A small network was shown many inputs. Here are its activations along a few directions, one row for each input.
In each table, some parts of the input vary, and every possible input appears once, in random order.
A made-up example of a description, with smaller parts first: line(4) and (point or ring(9) or (values(2) and ring(5))).
Shared parts are said once, and a part with two or three values counts as separate values.
In the rows, zero is written as 128.

Other details of the inputs shift rows strongly along two fixed directions, in all tables alike. That doesn't count.

Rows:
row 1: [133 147 137 131  97 170  98 108 128 127 143 104]
row 2: [175 114 129 181 125 127  34  51 119 138 158 103]
row 3: [113 111 157 151  95 105 168 178 144 109  86 104]
row 4: [134  90 134 168 153 156  64 120 115 131 200 130]
row 5: [ 72 172 109  51 182 173 189 145 109 139 132 152]
row 6: [130 126 165 150 116 122 169 124 110 113  63  96]
row 7: [125 163  95  96 116 159 105 128 135 134 166 155]
row 8: [144 154 119 110  99 144 128 159 142 117 142 139]
row 9: [168 141 156 127  99 115 150 132 113 111  60  93]
row 10: [116 104 131 141 138 121 125  94 123 148 126 101]
row 11: [119 103 159 143  91 101 164 184 151 102  86 114]
row 12: [150  82 131 163 151 139  63 140 131 121 209 151]
row 13: [102  93 128 193 126 129  52  80 139 144 177 111]
row 14: [126 124 138 151 139 132 117  85 118 136 111 121]
row 15: [138 108 176 138 123 143 170 189 116 101 104 100]
row 16: [136 133 122 130 140 107 146 134 131 127 111 155]
row 17: [155 146 125 133 127 123 106  88 113 128 116 110]
row 18: [137 118 130 152 134 117 117 110 121 129 118 139]
row 19: [136 140 117 144 106 161  73 102 127 128 180 121]
row 20: [130  99 157 136 110 105 174 148 120 124  78  88]
row 21: [ 45 177  92  60 150 134 198 139 136 145 103 154]
row 22: [134 102 122 137 134  95 139 137 134 137 134 126]
row 23: [128 197  49  46 175 114 132 109 137 156 149 203]
row 24: [143  90 123 136 130  90 125 139 141 131 142 137]
row 25: [182 127 108 136 129 100  72 107 137 127 155 154]
row 26: [ 87 145  99  79 158 119 181 117 121 151 114 134]
row 27: [102 111 160 148  93 117 163 162 134 114  80  95]
row 28: [105 127 149 119 155 174 134 125 109 132 139 111]
row 29: [119 183  57  47 140 148 118 144 156 139 188 211]
row 30: [156 112 164 143 108 100 166 161 131 102  69 127]
Each input here is: line(5) and (values(2) or line(4)).
- The inputs of row 19 and row 8 match in every part but the line(5) part. If row 17 is changed in the same way as row 19 into row 8, which row does it become? => row 23
- Change only the line(5) part in row 18. List by row number the other rows that result. => row 6, row 14, row 16, row 30
- Change only the values(2) part in row 12. List by row number the other rows that result. => row 29

Rows:
row 31: [109 128 140 119 127 139 156 136 125 129 106 113]
row 32: [ 79 189  20  26 203 140 118 108 148 173 210 246]
row 33: [143 113  94 152 141 119  61 100 136 142 197 159]
row 34: [192  54 192 238  71 112  66 134 126  96 136  68]
row 35: [136 135 145 119 111 126 164 162 131 111  94 125]
row 36: [108 130 143 122 130 136 157 133 122 130 106 114]
row 37: [172  76 147 206 102 112  54 113 134 119 168 103]
row 38: [ 95 146 129  96 139 146 172 146 121 128 110 124]
row 39: [135 136 143 118 112 121 163 158 133 115  91 119]
row 40: [130 138 130 109 118 119 160 149 131 121 103 127]
row 41: [136 114  91 143 150 122  55  99 141 145 204 164]
row 42: [138 132 145 128 111 119 152 152 130 114  97 118]
row 43: [135 136 135 119 119 122 154 151 129 118 102 130]
row 44: [111 114  89 151 165 133  58  78 127 157 207 155]
row 45: [103 130 138 117 136 132 163 129 122 128 101 118]
row 46: [126 140 133 100 124 124 167 156 129 120  96 133]
row 47: [161 118 134 173 133 136  62  58 109 138 149 100]
row 48: [127 152 144 122 111 138 146 101 114 127  77  94]
row 49: [121 146 126  93 128 123 166 153 131 123 101 137]
row 50: [104 135 143 112 130 142 166 144 122 125 105 113]
- What is each input in this table made of? => values(2) or line(6) or (values(3) and line(4))
- Change only the line(4) part in row 42. List by row number the other rows that result. => row 35, row 39, row 43

Rows:
row 51: [173  93 156 181 111 109  70  99 121 126 145  92]
row 52: [134  99  90 167 150 137  49 111 142 132 230 153]
row 53: [123 122 155 115 122 118 196 178 124 113  80 112]
row 54: [138 147 148 112 119 122 182 150 119 110  62 117]
row 55: [142 140 104 116 132 141  96 105 121 141 160 142]
row 56: [148 131 113 150 128 136  70 105 127 127 170 147]
row 57: [102 174  71  58 154 123 136 103 136 153 146 171]
row 58: [155 111 141 179 105 113  84 110 128 126 132 120]
row 59: [ 96 138 152 114 120 135 186 137 122 121  70  93]
row 60: [151  69 207 211  96 129 123 126 106 100  84  43]
row 61: [100 141 125  96 125 115 182 165 137 132 104 137]
row 62: [104 158  76  68 176 126 135 123 142 156 159 194]
row 63: [ 95 148 128  92 140 164 174 135 112 128 101 122]
row 64: [130 129 124 122 127 137 115 140 142 123 147 139]
row 65: [129 120 130 140 117 115 121 131 139 133 133 138]
- The inputs of row 53 and row 61 match in every part but one. If row 62 is changed in the same way as row 53 into row 61, which row does it become? => row 65
- What is each input in this table made of? => values(3) and (point or line(4))
- Change only the values(3) part in row 51. List by row number the other rows that result. => row 55, row 57
